These are the activations of a small neural network, seen along a few directions. Each row is one input.
In each table, some parts of the input vary, and every possible input appears once, in random order.
A made-up example of a description, with smaller parts first: one of 5 places around a ring, together with either a single point or one of 11 places along a line or (one of 3 separate values, together with one of 6 places along a line).
Shared parts are said once, and a part with two or three values counts as separate values.

Other details of the inputs shift rows strongly along two fixed directions, in all tables alike. That doesn't count.
To show where, the next rows are all for the same input, with only those details redrawn:
[ 26  20 -14 -55 -24   5 -12  25  -7 -10  34   1 -45]
[-23 -11  41 -14  14 -12  23  39 -13  85 -12  15  15]
[ 22  18   1 -62 -20   1  -7  37  -8  17  26   3 -41]
[ -8 -13   3   5   0  -9   8   6  -3  11   0   8   5]
[-15 -31 -22  60   3  -9   6 -34   8 -46  -7   5  23]
[-11 -17  -5  21   2  -7   7  -4   1  -7  -1   7   9]
[ 21  20   1 -64 -21  -1  -8  38  -9  21  28   3 -40]

A family of inputs:
row 1: [  7  -3  16  14 -34  11  15 -18   5  -3  -9  -9  -3]
row 2: [-24 -14   5   4  11   5   4 -21   5  11 -23 -13   9]
row 3: [ 41  23  -3 -20 -13 -10   0  26 -10 -18  38   2 -26]
row 4: [-27  -9   3   1  17   6   4 -23   6   7 -22 -18   6]
row 5: [ 20  21 -10 -66 -26  19 -21   6  -1  -9  13 -17 -50]
row 6: [-29   8  39 -11  40  10   5  10   4  79 -37  -4  33]
row 7: [  7  10  17  26 -12  14   4 -14   7  19 -23   5  22]
row 8: [ 32  41 -10 -59 -14  24 -33   9  12  -6   9  -9 -37]
row 9: [ 34  18 -43  28 -34  26 -28 -47  20 -86   3  -7 -10]
row 10: [ 11  11  22  27 -15  15  11 -15   8  18 -23   4  22]
row 11: [ 41  41  -8 -53 -29  25 -30  11   7  -1  11  -3 -36]
row 12: [-24  -9  34  -4  50 -27  15  43 -19  72 -11  12  30]
row 13: [-19 -31 -17  62 -13   9   3 -54   8 -44 -23  -8  23]
row 14: [ 15  23 -20 -67  -4   1 -16  20  -1 -17  28  -9 -45]
row 15: [-14 -18   4  18   5  -8  11   1  -2  10  -4   8  14]
row 16: [ 30   4 -50  33  -8 -11 -19 -20   4 -99  34  -1 -16]
row 17: [-16 -11 -34  38  45 -19  -7 -22   3 -63   1  -6  21]
row 18: [-19 -14  56   6   4  -9  42  28 -16  84  -9  14  30]
row 19: [-20 -31 -17  53  -4   6  -1 -51  12 -42 -24  -9  20]
row 20: [ 14  22 -20 -39  22 -13 -20  24  -6 -28  28  -4 -27]
row 21: [ -4  -4   0   8  28 -19  -2  19 -11   2   8   8  10]
row 22: [ -7 -10   3  27  25 -18   5  15 -12   6   4  11  20]
row 23: [-11 -16   8  24  -1  -9  16   1  -1  12  -3   9  12]
row 24: [-16 -17  -7  17  10  -8   6  -6   2  -7  -2   5   9]
row 25: [-15  -7  56 -11 -15   4  26  19 -12  90 -24   2  16]
row 26: [ 19  20 -18 -64 -10   2 -17  23  -3 -15  29  -5 -45]
row 27: [-19   2  45  -2  21  12   8  17  -4  89 -38   8  37]
row 28: [-14  -7 -24  52  20  17 -14 -53  23 -48 -28 -11  32]
row 29: [ -4 -12   5  28 -10  -7  16  -8   1  -6   5   7  10]
row 30: [  3 -13 -19  66   9 -15   7 -21  -3 -53  13   6  23]
row 31: [ -7 -13   7  23 -22   8   6 -20   3  -1 -18  -5   4]
row 32: [ 13  25 -22 -71   1   1 -16  18  -2 -19  28 -13 -43]
Describe the family of inputs behind these rows.
Answer: one of 4 places along a line, together with one of 8 places along a line
A walk changes only the place on the line of 4. It starts at row 8 and steps to row 5. List the rest of the walk in order.
Answer: row 26, row 12
A walk changes only the place on the line of 4. It starts at row 21 and steps to row 24. List the rest of the walk in order.
Answer: row 19, row 27

A family of inputs:
row 33: [-15 -19  11  -9  -8  -5  14   7  -9  20   4   1  -6]
row 34: [  53   62   19 -100  -34   17  -18   53   -6   30   33   -1  -59]
row 35: [ -1  -5 -30   4   4  -8  -2 -22   1 -61  19 -14 -18]
row 36: [-40 -45  19  60  30 -21  19  14 -13  49 -26  28  56]
row 37: [-25 -34 -65  39  -2  19 -35 -66  28 -87 -21  -6   4]
row 38: [-5  1  5 17 27 -6  7  1  3  6 -2  0 18]
row 39: [ 21  21 -35 -52 -36  38 -44 -14  19 -21  -5  -5 -42]
row 40: [-37 -20  35  53  49 -16  30  -4  -2  43 -34   8  60]
row 41: [ 26  18   6 -43 -40  13  -2  12  -4  12  16  -2 -38]
row 42: [ -1 -12   6  23 -15   3  10  -1   5  17  -6  13   9]
row 43: [-31 -19  46  60  22  -1  32 -17  -3  51 -39   1  59]
row 44: [-24 -17 -63  21  23  11 -36 -56  24 -84 -16 -14   2]
row 45: [  9 -15 -31  52 -28   6  -3 -43  17 -71  -1   7   3]
row 46: [-27 -23   2  21  19 -18  17 -16  -1  -9 -11 -13  12]
row 47: [-18 -15  -4  11  26 -16  10   7  -2   2   5   3   9]
row 48: [ 14  27  36 -36 -15  16   8  12  -7  38  -3 -17 -14]
row 49: [ 10  37 -17 -71  15  26 -41   5  11   6  -6 -16 -29]
row 50: [  0 -19 -47  41  14 -16 -10 -31   7 -85  15  -1   6]
row 51: [  0  -2 -34   3   0  -8  -1 -19   4 -64  20 -12 -14]
row 52: [  37   34   -1 -102  -33    0  -24   68  -16   31   49   11  -69]
row 53: [-41 -19  46  -9  33 -16  35  18 -18  71 -19 -10  19]
row 54: [ 17  14 -32 -23   3 -12 -21  13  -3 -44  34   1 -31]
row 55: [-16  -9   4  42  27  -6  15 -29   1 -16 -13 -10  29]
row 56: [ 38  32  -6 -14 -10   8 -22  23  -3  -7  15   9 -10]
row 57: [-36 -13  38  34  41 -12  34   0  -6  55 -29   0  55]
row 58: [  0   5   0 -18  25 -18  -5  40 -16  21  13  13  -2]
row 59: [ -6  -1   0  38  32 -12   0  -5   0  -4  -5   6  29]
row 60: [ -2 -12 -18  -6 -23  -1   4  -7   0 -29  16  -2 -16]
row 61: [-23 -16  55   5  -8   4  35   8 -11  84 -31   0  20]
row 62: [  45   46   11 -103  -56   17   -8   48   -9   38   34    0  -65]
row 63: [-26 -35   5  25  -8  -9  17 -17   1  -2 -12  -5   9]
row 64: [ 11 -10 -18 -15 -16  -6  -9  12  -4 -19  22  10 -19]
row 65: [-45 -43  33  36  19 -17  32  10  -7  58 -25  19  41]
row 66: [ 26  -3 -28  19 -31   6 -13 -18   7 -48  12   9  -9]
row 67: [-20   5  53 -18  28 -10  25  24 -11  81 -22 -10  20]
row 68: [-28 -24  37 -12  11 -12  23  41 -12  86  -7  17  14]
row 69: [ -2 -18 -23   5 -26   4   1 -29   3 -58  12 -16 -25]
row 70: [ 24   9 -12   0 -29   4 -14   6   2 -10  13  14 -16]
row 71: [ -1 -20  -8  61  -3  -4   0 -10   0  -6 -15  23  33]
row 72: [ 19   9 -38  38  19  -6 -21 -15   4 -68  11   3  10]
row 73: [ 52  48  10 -73 -25  13 -21  43  -7  21  29   2 -39]
row 74: [  1  -2 -26  40   6   4   0 -54  11 -84  -1 -27   3]
row 75: [ 24  12 -27  43 -11   6 -20 -27  12 -64   9   2   6]
row 76: [ 17  25  -2 -72  -1  -9  -7  41  -9   5  32  -1 -45]
row 77: [ -1  25   9 -38   5  33 -28   0  12  41 -30  -6   1]
row 78: [ 11  -7 -42  58  17  -6 -12 -44  13 -91   6  -4  20]
row 79: [ 26  11 -12 -20 -49  12  -7 -14   8 -31  10 -11 -38]
row 80: [ 22  36  28 -48 -18  13   5  28  -6  44   8  -4 -14]
row 81: [-22  -7  56  24  11  -1  29   1  -4  72 -38  -5  40]
row 82: [-12   1  49  12  17   1  21  24  -4  82 -22  10  36]
Describe the family of inputs behind these rows.
Answer: one of 5 places around a ring, together with either a single point or one of 9 places along a line
The inputs of row 55 and row 33 match in every part but the place on the ring of 5. If row 49 is changed in the same way as row 55 into row 33, which row does it become?
Answer: row 37
The inputs of row 34 and row 76 match in every part but the place on the ring of 5. If row 48 is changed in the same way as row 34 into row 76, which row does it become?
Answer: row 53
Which other rows does row 52 become when the place on the line of 9 takes its other values? List them by row number.
Answer: row 33, row 36, row 60, row 63, row 64, row 65, row 68, row 69
Which other rows does row 67 become when the place on the ring of 5 takes its other values? List them by row number.
Answer: row 46, row 63, row 79, row 81

A family of inputs:
row 83: [ -1 -28  -9  95  -7  -3   8 -43  10 -45 -17  13  41]
row 84: [ 10  34  28 -98  -9  17 -18  44  -6  79  -8  -6 -35]
row 85: [-12  13  27 -54   3  19  -5  27  -2  82 -20   3  -6]
row 86: [-10  22  40 -56   8  14   4  21   0  73 -20 -13  -9]
row 87: [  1  27  30 -72  -1  21  -5  25  -6  67 -12 -13 -17]
row 88: [-16 -29 -35  57  33 -22  -8 -22   5 -59   1   4  22]
row 89: [-41 -71 -22  58 -28 -16  33 -49   4 -56   0  -7   0]
row 90: [-35 -40  40 107  19 -12  43 -25  -5  40 -46  14  86]
row 91: [ -6  10  29 -43  34 -17   7  51 -22  66  14   1   0]
row 92: [ 35  19 -67 -27  -6  -3 -35  -1   7 -96  49   1 -45]
row 93: [-27 -32  30  83   9  -5  27 -11  -1  45 -32  27  64]
row 94: [ 64  45 -35 -22 -55  14 -25 -11  10 -93  44 -10 -55]
row 95: [  37   29  -55  -28    0   -9  -25   -7    6 -103   47  -14  -46]
Describe the family of inputs behind these rows.
Answer: either a single point or (one of 3 separate values, together with one of 4 places along a line)

A family of inputs:
row 96: [ 36  37   3 -38  -8  -5 -11  38 -15  10  15  18 -13]
row 97: [-25 -11  41   2  16  -5  35  -2 -13  41  -2  -8  24]
row 98: [  1   7  53  36 -24  13  15  -5  -4  59 -37   0  22]
row 99: [ 18   2 -48 -39 -28  -4 -26   9  -4 -53  22  12 -39]
row 100: [ 22  -4 -53 -41 -11  -4 -45  28  -8 -49  39   3 -48]
row 101: [  4   4  29  26  17  -6  16  19   2  51 -10  23  31]
row 102: [-55 -14  -1 -14  45  28 -27 -29  21  51 -68  -8  35]
row 103: [-36 -16  18  21  56 -36  18  15 -18  25   4   0  25]
row 104: [ 20  30  31 -62 -36   6   8  12 -12  13  12 -33 -57]
row 105: [-20 -35 -47  59 -17  -3  -5 -43  30 -79  -2   9  16]
row 106: [ 25  34 -18 -57 -17  -7  -1  14   9 -52  45 -19 -47]
row 107: [ 49  25  -2  -4 -47  31 -17 -10   9 -41  11  -6 -25]
row 108: [ 10  -1 -10 -49 -19   1  -9  30   5  22  19  16 -36]
row 109: [  1  10  28  28   0  11  24  13  -7  55 -14  13  35]
row 110: [  8  -3 -13 -49  -4  -5 -14  39  -2  17  20  19 -38]
row 111: [-19 -25 -35  61  24 -27  13 -47  -3 -91  -2  -7  26]
row 112: [-29 -30  23   4 -12  10  14   1  -5  57 -13  19  22]
row 113: [ 21 -10 -24  85 -25   4   2 -64  19 -68 -15  -6  32]
row 114: [-48  15  17 -32  72  15  -8 -16  12  45 -51 -39  24]
row 115: [ 34  43  10 -34 -21   4  -6  36   8  15  21  10 -13]
row 116: [ 18  14  12 -63 -67  23 -16  13  -4  28   3  -6 -62]
row 117: [-15  31  19 -13  51  35 -30 -16  18  59 -60  -9  41]
row 118: [-25 -23  46  19   9  -2  38 -11  -8  29 -22 -17  21]
row 119: [-30 -11  25  22  22  -7  45  -3 -12  32  -9 -10  27]
row 120: [ 14  -4  -3 -44 -46   5  -4   5   0  23   5  -1 -33]
row 121: [ -8 -20 -34  51  32 -22  10 -36   7 -86  12  -7   7]
row 122: [-17 -14  40   3   7 -17  40  -6 -10  46 -15 -20  18]
row 123: [ 15  16   0 -66  24 -22 -12  55 -29  10  39 -15 -34]
row 124: [  4  -8 -39  88  25 -15 -19 -34   8 -79   7  13  32]
row 125: [-16 -34 -53  64 -23  13   1 -53  14 -72  -4   5  11]
row 126: [ 32   5 -20 -56 -65  28 -24   1   6 -32  19  -5 -63]
row 127: [  2   5  40  23  -4  13  15   5  -5  54 -10  16  39]
row 128: [  2   0  27  28  32 -13  12  26  -5  47 -11  26  32]
row 129: [-21 -35 -57  54  12 -15 -24 -28   9 -74  11  14   4]
row 130: [  0  -5  19  26  38 -19  -6  39 -21  44  -5  16  38]
row 131: [ 29  25 -25 -43  -6  -7  -3   3   6 -57  45 -15 -51]
Describe the family of inputs behind these rows.
Answer: one of 3 separate values, together with either a single point or one of 11 places along a line
The inputs of row 106 and row 105 match in every part but the choice among 3 separate values. If row 122 is changed in the same way as row 106 into row 105, which row does it become?
Answer: row 120
List by row number the other rows that have the choice among 3 separate values in common with row 101.
Answer: row 96, row 98, row 107, row 109, row 113, row 115, row 117, row 124, row 127, row 128, row 130
Which other rows does row 97 become when the choice among 3 separate values takes its other values? List them by row number.
Answer: row 112, row 127

A family of inputs:
row 132: [ -4   8  27 -15  11   8   3  15  -2  56 -20   4  17]
row 133: [ -9 -20  -7  37 -13   4   7 -24   9  -9 -11   8  16]
row 134: [-18 -17  12   7  17 -13  10  10 -11  28  -6   2  10]
row 135: [ 29  38 -18 -61   2   0 -22  24   2 -21  32  -7 -42]
row 136: [  8  10  43   6  12 -21  28  35 -20  46  11   4  17]
row 137: [ -9 -23 -13  30  -2 -14   4  -2  -1 -18   2  13   9]
row 138: [-11   2  43 -31  -1   8  10  26 -11  77 -15  -2   0]
row 139: [ -4 -17  -6  30 -21   3   1 -18   7  -9 -12  10  10]
row 140: [ 21  10 -35  15 -16  16 -25 -28  14 -55   4  -1 -10]
row 141: [-12 -15   0  26  -1   7   5 -32   6 -15 -20 -12  16]
row 142: [ -1 -16 -31  25  -1  -8   1 -21   6 -57  13   2   2]
row 143: [-10   9  19 -19  28  -9   4  30 -11  48  -2   6  13]
row 144: [  25   47   33 -117  -25   17   -8   55  -16   72   17  -15  -56]
row 145: [-18 -17  -8  29  17 -14  16 -14   7 -22   0   2  15]
row 146: [ 14   3 -18  -1 -29  14  -9 -14  11 -33  11   1 -18]
row 147: [  3  -1 -33   7   0  -4 -10 -24   2 -67  15 -15 -15]
row 148: [ -3  -8  -7  39  -2   7 -11 -20   8 -10 -22   8  22]
row 149: [-10  -7  -8  26   0   7   4 -40  14 -36 -16 -19   6]
row 150: [-13 -10   0  27  27  -8  -1   3  -1   4  -5   9  24]
row 151: [ 51  45 -32 -59 -36  26 -42   7  10 -48  33  -7 -57]
row 152: [-12 -10  20   5  -3   5   7  -3  -3  37 -19  -3   9]
row 153: [ -8  -3  27 -33   7 -12  15  48 -16  72   7  16  -2]
row 154: [-11 -20 -11  28   6  -9   7  -5   1 -19   6  10  10]
row 155: [-13  -7  33 -27  11 -14   9  41 -20  68  -6   6  -1]
row 156: [-14  -5  18   1  -5   6  16   0   1  35 -13   3  14]
row 157: [ 22  24  52  -7 -13   0  26  26 -15  57   0   2   5]
row 158: [ -9 -10 -12  31  27  -9  -2 -12   2 -20  -6   4  25]
row 159: [-21 -15  -4  25  24 -13  10 -21   3 -23  -6 -11  12]
row 160: [ 34  22 -20 -46 -43  16 -29   0   1 -34  18 -12 -53]
row 161: [ -3   3 -14  30   8   9  -5 -34  18 -34 -15  -7  16]
row 162: [-14 -12  -2  30  -3   4  14 -29  15 -14 -14  -2  16]
row 163: [-17 -20  -6  26  18 -11   7 -18  -3 -22  -6  -7  15]
row 164: [ 36  25 -32 -58 -23   5 -29  12  -3 -55  43 -13 -63]
row 165: [ -8  -1  -6  32   9  10  -3 -26   9 -13 -20  -2  26]
row 166: [-20 -16   0  20  14 -12  16  -1  -3   3  -1   6  19]
row 167: [ 47  36 -43 -55 -18   6 -39  19   1 -53  44  -2 -56]
row 168: [-11  -9  19   0  -5   5  15   1   1  35 -14   6  15]
row 169: [ -8  -3  19  -4  20 -12  -1  33 -12  50  -8  16  15]
The inputs of row 157 and row 136 match in every part but one. If row 138 is changed in the same way as row 157 into row 136, which row does it become?
Answer: row 164
Describe the family of inputs behind these rows.
Answer: one of 2 separate values, together with either a single point or (one of 3 separate values, together with one of 6 places along a line)
Which other rows does row 152 become when the place on the line of 6 takes its other values? List them by row number.
Answer: row 138, row 141, row 144, row 149, row 160
Which other rows does row 134 become when the choice among 3 separate values takes its other values? List them by row number.
Answer: row 153, row 167

A family of inputs:
row 170: [-47 -21  23  77  53   7  14 -34   7  40 -64   5  88]
row 171: [  9  29  25 -97  18 -17  -3  60 -22  48  26 -19 -45]
row 172: [-34 -20   8 -17  15  14   0   1   1  50 -27   3  16]
row 173: [ 28  20 -57  19  14   0 -43 -30  11 -99  11  -9 -15]
row 174: [ 50  15 -35  39 -40  16 -25 -28   8 -88  25  -1 -14]
row 175: [-43 -53  46  98  15 -22  58 -24 -18  33 -34   4  68]
row 176: [   4  -14  -69    5   -1   -1  -42  -29   12 -103   19   -5  -35]
row 177: [ 12  16   7 -81 -12 -11  -3  75 -14  57  38  25 -40]
row 178: [ 26 -15 -53  24 -59   6 -22 -30   5 -89  25   4 -32]
row 179: [  5   8  18  17  29 -14  11  31  -5  42   5  25  30]
row 180: [ 37  25 -36  26 -36  29 -29 -52  30 -91  -1 -11 -13]
row 181: [-20 -20  23  -4 -19   9  11  -5   9  56 -32   8   9]
row 182: [ 23  30  26 -86   0 -22  19  71 -22  46  47   4 -38]
row 183: [   6   40   29 -105    3   13    1   38  -13   58   18  -23  -43]
row 184: [-55 -41  45  86  21  -7  54 -46  10  38 -55 -10  64]
Describe the family of inputs behind these rows.
Answer: one of 3 separate values, together with one of 5 places around a ring
A walk changes only the place on the ring of 5. It starts at row 172 and steps to row 181. List the rest of the walk in order.
Answer: row 178, row 177, row 176
Which other rows does row 171 become when the choice among 3 separate values takes its other values? List them by row number.
Answer: row 173, row 176
Which other rows does row 175 become when the place on the ring of 5 takes its other values? List them by row number.
Answer: row 171, row 182, row 183, row 184
